q_456: [-41 -36  -2 -41  -2  27 -41 -41]
q_643: [-72 -42  47  -3 -84 -77 -19  25]
q_644: [  4  -8 -41  15  17  25 -32 -33]
q_433: [-72 -31  47  -3 -84  18 -19 -18]
q_230: [  7 -32 -13 -29 -30   6 -27   3]
q_678: [  3 -13 -27   6 -32   7 -31 -29]
loc: [-30]
q_230, 5
[-72 -31  47  -3 -84  18 -19 -18]
q_433
loc: [18]
q_433, 6
loc: [17]
q_644, 5
[  3 -13 -27   6 -32   7 -31 -29]
q_678
order: [-29 -31   7 -32   6 -27 -13   3]
q_678
all q_456: [-41]
1 4 7 8

q_357: [ 31  84  68  83  -1  61  36  34  36  72 -45  22 -41  43 -14 -31  75  56
  -4  53   4 -35 -50  75  55  64 -24 -38]
q_230: [ 11 -51 -44 -53  38 -36   0 -19  -1 -54  83  25  90  -7  49  65 -48 -36
  39 -23  22  71  91 -31 -15 -35  77  79]
q_764: [ 75 -31 -38  56  68 -24 -14  36  22  61  72 -50  36  53  83  31  -1  64
 -44  34   4  43  55 -35  84  75 -41  -4]
all q_357: [34]
8
order: [-50 -45 -41 -38 -35 -31 -24 -14  -4  -1   4  22  31  34  36  36  43  53
  55  56  61  64  68  72  75  75  83  84]
q_357

q_644: [  8   3   6   5 -10]
q_433: [-89 -89  88  89  89]
q_850: [ 89 -87  89  23 -89]
q_855: [13 -1  4  4 -1]
q_770: [-88  75 -86 -39  88]
q_89: [-5  4 14 -5  3]
q_230: [ 13  -1  -8   4 -14]
all q_89: [3]
5
loc: [8]
q_644, 1
all q_855: [4]
3 4

q_643: [-82 -40 -23 -12]
q_764: [-59 -45 -39   0]
q_433: [-87 -26 -50 -36]
q_230: [ -5 -46 -45  -4]
q_678: [-82 -11 -41 -23]
q_89: [-24 -35 -35 -35]
order: [-12 -82 -40 -23]
q_643
all q_643: [-40]
2
order: [-50 -87 -36 -26]
q_433
order: [-35 -35 -35 -24]
q_89
all q_89: [-35]
2 3 4
order: [-82 -41 -23 -11]
q_678
loc: [-39]
q_764, 3

q_433: [ -1   0   3  11   3  -3 -10]
q_643: [ 62 -26  27  56  13 -20  -6]
q_770: [ -6 -11  -5   8   2  -8   7]
q_764: [  1  22  39 -31  -6 -48 -55]
q_230: [  0  11 -18 -11 -20  -7  43]
q_855: [88  8 19 70 23  8 56]
q_644: [  4  -1  -2  -6  12  14 -12]
q_850: [-3 -5 -1  2  8  6  1]
q_678: [  5  -6  -9   7  -7 -19   3]
q_89: [  6 -43   2 -54  51   1  -1]
q_357: [ -5  -1  -2  -6  12   6 -12]
q_456: [  2 -10   6   0   5  -1   2]
loc: [-26]
q_643, 2
all q_678: [5]
1

q_433: [-14  -6  -9   3   8  19   5 -13 -30   0   8   7 -13  30   0  10 -14  31
  11   9   8   6  -3  -7 -14   2 -14   8   9  13 -31   2]
q_678: [  9   6 -16  -3  -5 -13  -9   2   9   2 -13  31   7  13  30  11  13  -7
   0   7 -14 -29   0   8  19   3 -18  -6   5 -31   8  10]
q_770: [ -5   0  -9  -3  -9  30 -16   0 -14   6  -6   9  11  19   5   8  13  31
   7  10   3 -30   2 -32 -13   9  -7   2  13 -18 -13   8]
q_230: [ -9  -6  -1   3 -43  19  14  32 -16 -19 -33  -2 -20 -38  22 -47 -13 -52
 -16 -29  47   1  -3  18 -14 -25  -9  -7  22 -12  35  11]
order: [  2 -31  13   9   8 -14   2 -14  -7  -3   6   8   9  11  31 -14  10   0
  30 -13   7   8   0 -30 -13   5  19   8   3  -9  -6 -14]
q_433
order: [  8   6  -3  -7 -14   2 -14   8   9  13 -31   2 -14  -6  -9   3   8  19
   5 -13 -30   0   8   7 -13  30   0  10 -14  31  11   9]
q_433
all q_433: [8]
5 11 21 28

q_230: [-72  22  12  14 -60 -60]
q_433: [ 43  49 -59 -60  32 -14]
q_643: [-16 -17  15  44  46  10]
q_89: [ 45  19 -47  25 -71 -17]
q_357: [12 19 84 37 43 -8]
q_855: [  2 -39  49 -26 -23  47]
loc: [45]
q_89, 1
all q_230: [-72]
1
loc: [-8]
q_357, 6
loc: [-72]
q_230, 1
loc: [-59]
q_433, 3

q_230: [ 46  19  26 -21 -12 -41 -11 -20 -13 -17   1  24 -32  17 -44 -23 -19  -6
 -26  -6  28  -5  23 -68 -52 -35  -7  19  16  20   5 -18 -29  16   6   4
  -5  -5]
q_850: [-16  14 -33  22  13   1 -67 -47 -60 -43   8  17 -20 -63  11 -25  24  54
 -12  25  12  -8   1  10 -49   0  15  26  -4 -14  45 -73 -29 -21  -2 -18
   9 -38]
q_644: [ 46  19  26   9 -12 -13 -11 -20 -13 -17   1  24 -32  17 -44 -23 -19 -68
 -26  -6  28  -5  23 -68 -52 -35  -7  19  16  20   5 -18 -47   3 -24  -5
  10  11]
order: [-68 -68 -52 -47 -44 -35 -32 -26 -24 -23 -20 -19 -18 -17 -13 -13 -12 -11
  -7  -6  -5  -5   1   3   5   9  10  11  16  17  19  19  20  23  24  26
  28  46]
q_644
loc: [8]
q_850, 11
all q_644: [-68]
18 24

q_770: [-22  14  51   5  -4   3  -8  -3  -1   2 -18  12  26   7  32   8   5 -21
 -23  -3 -34  41 -12  16  30  42 -45  23  -6 -14  23  24  15  14 -12  21
  26  14 -10  28 -72]
q_678: [  6  -2   4   2  -9  -3   1   4  13  -5  -7 -10  -9  13 -22  18  -6  -8
  16  -6   6  -7   1  -8  -3   0   6  -8   4 -14 -24  -4  -8   7   7 -15
  -8  16  12  -7   2]
q_764: [ -8 -11 -11  -6   1 -11   2 -11   7  -3 -23  17   3   4   7  19 -11   0
  -8   4  -2 -15  -3   3  -5  -5  -2 -19 -11   2   3   5   0   1   2   1
  -2 -16  -1   5  -2]
q_89: [-34 -50 -37 -12 -13  17 -21   1  -5 -14   8  -3  33  36  52  10 -17  17
 -49 -37  19  -2   2  -6  -2 -26  29   0 -29   5 -37 -43  14   2  17  42
 -10  25 -31  -5 -16]
q_456: [ -3  -8  -7  -6   7  -9   5   6  16   1  13  12  -8  -3  16  -8 -24   4
   4 -22   6 -10   4   2  -6   1   0  -2  -9 -15  -8   2  -4  13  -7  -7
 -38  -8  18  -5   7]
order: [  7   6  -3 -14   7  16   2   6  -3   4   4  12  -8  18  -4  -8  13  -2
  16   6  -7   1  -7   1  -8  -5  -6 -15 -10   2  13 -24 -22  -8   0  -9
  -9  -8  -7   4  -6]
q_678
all q_89: [-37]
3 20 31
order: [ -8 -15 -38  18  -9 -22  -8 -10   6   1  -9 -24  -3   1  -6   2  -3   4
   5   4  -5   6  -7  13   7  -8  16  -8   0  -2   2  16   4  -4  -6  12
  -8  -7  13  -7   7]
q_456

q_770: [ 10 -17 -45 -74  -7  21 -54  25]
q_678: [  0  -6  11  33  36 -21 -39  -6]
q_456: [  5  -7  -6 -27  -5 -12 -46  19]
q_855: [ -6  12 -21  36  -6 -39  -1  33]
q_89: [ 30 -18  14 -53  -3  -2 -50  10]
q_357: [44 20 47 24 16 20 15  7]
q_643: [ -1 -21  -5  12  36  33 -39  -6]
q_433: [ 33  12 -21  36   0  -6  -6 -39]
loc: [16]
q_357, 5
order: [ -5  -6 -39  -1  12 -21  36  33]
q_643
order: [ -1  33  -6  12 -21  36  -6 -39]
q_855
order: [-53 -50 -18  -3  -2  10  14  30]
q_89
order: [-39  -6  -6   0  36 -21  12  33]
q_433
loc: [14]
q_89, 3

